Input:
[[-24   3  20  -6 -13  12]
 [-29   2  20   1   6  21]
 [ -4   3   6 -32 -10 -18]]
Output: -32

Input:
[[  5 -32  -2 -30 -32 -24]
 [ -8  30  -1  23  20  16]]
Output: 23

Input:
[[-21 -32   7 -22  19  11]
 [  9  14   1  -7   4 -21]]
Output: -7

Input:
[[ -9  -1   2 -23]
 [ -2   0  -1 -27]
 [  1   2   0   6]]
Output: 2

Input: [-11   7  27 -13  26 -33]
Output: -13

Input:
[[ 11  -9   1 -11  28   7 -11]
 [ 13   8   7   1  11   2  28]]
Output: 11

Input:
[[-14  19  28   9 -20]
 [-20  20  32   6 -21]
 [  0  17  26  16 -22]]
Output: 26
---
[[466, 612, -653, 616], [455, 633, -619, 597]] Out: 466, 597
[142, 74, 100, 50, 198, 135] Out: 142, 135
[979, -568, 689, 205, 452, -203, 613] Out: 979, 613
[174, 17, 187, 210] Out: 174, 210
[[-456, 596, -218, 27, 752, 817, -526], [-262, 317, 381, -847, 305, 817, -229], [176, 167, 172, 205, 274, 817, 586]] Out: -456, 586
[12, 96, 5, 7, 85, 14, 0] Out: 12, 0
---
[ 1.365  0.851 -1.300  0.937 -1.025 -0.604] out 1.365, -0.604

[ 168.5 -102.2 -141.8  -34.3  181.3] out 168.5, 181.3

[-1.1  0.2  1.4  1.2  0.7] out -1.1, 0.7

[ 0.062  0.109 -0.135  0.065  0.150  0.183  0.189] out 0.062, 0.189

[-1.4  0.2 -0.7  1.0 -0.7] out -1.4, -0.7

[[-0.8 -0.1 -0.4 -1.4 -1.5]
 [-1.1 -1.3  0.1 -1.4  1.2]] out -0.8, 1.2

[[ 0.17 -0.19 -0.20  0.12]
 [ 0.12 -0.14 -0.20  0.12]] out 0.17, 0.12

[-189.1  163.9  -45.6  170.4   50.8 -184.5] out -189.1, -184.5

[  15.39  -39.08 -101.41  109.54  -96.67   -8.78 -116.59] out 15.39, -116.59
---
[ 25 -27  -6 -15] ==> 25, -6

[ 11 -12  23  24  34] ==> 34, 24

[-10 -21  25 -35   6  15 -10] ==> 25, 15

[ 18 -30  23   0  -9  -4   4] ==> 23, 18

[[24 20 13 17  0 37]
 [16 12 12 17  9 10]
 [25 12 13 17 -5 16]] ==> 37, 25

[-15   8  25  21  32   2] ==> 32, 25
---
{"in": [[-17, -18, 17, -22, -21, -22], [-26, -28, 29, -34, -32, -33], [16, 17, -17, 21, 20, 21]], "out": -22}
{"in": [[-4, -2, -3, -2, -4], [9, 26, 1, 25, 7], [9, 25, 1, 23, 7]], "out": -3}
{"in": [[-27, 6, 1, 12], [33, -4, -9, -8], [28, -15, 3, -3]], "out": 6}
{"in": [[21, 8, 5, 5, 30, -8, 26], [-16, -7, -4, 11, -14, 4, 22], [12, 4, 8, -9, -6, 6, -24]], "out": 30}
{"in": [[1, 0, 1, -1], [19, 11, 17, -14], [-8, 30, -9, 29]], "out": 0}
{"in": [[10, 0, 29, -30, -2, 2], [-1, 5, -8, 2, 1, 6], [-4, 0, -15, 9, 8, 2]], "out": -30}
{"in": [[-20, -15, -26, 14, 6, 3, 10], [-9, -16, -29, 24, 13, -15, -18], [-9, 19, -1, -5, 12, 23, -3]], "out": 6}
---
[[-11, 8, -1, 24], [20, 5, -5, -8], [1, -9, 15, -28]] gives 15
[[-28, 0, 9, 21, 2, 24, -4], [-15, 7, -4, -34, -12, 10, 19], [14, 17, -25, -12, 7, -24, 29]] gives -24
[[-9, -16, 13, 32, 25, -2, 10], [-17, -11, 0, 32, 30, 1, 9], [-13, -14, 7, 32, 28, -1, 10]] gives -1
[[20, 9, 1, 7, 4], [23, -9, 13, -2, 20], [27, 11, 3, -1, 4]] gives -1
[[6, -1, 5, 4, -1, 25], [4, -21, 11, -7, 4, 29], [3, -16, -3, -20, -2, -7]] gives -2
[[37, 9, -17, -29], [-33, -4, 13, 28], [-27, -3, 7, -1]] gives 7
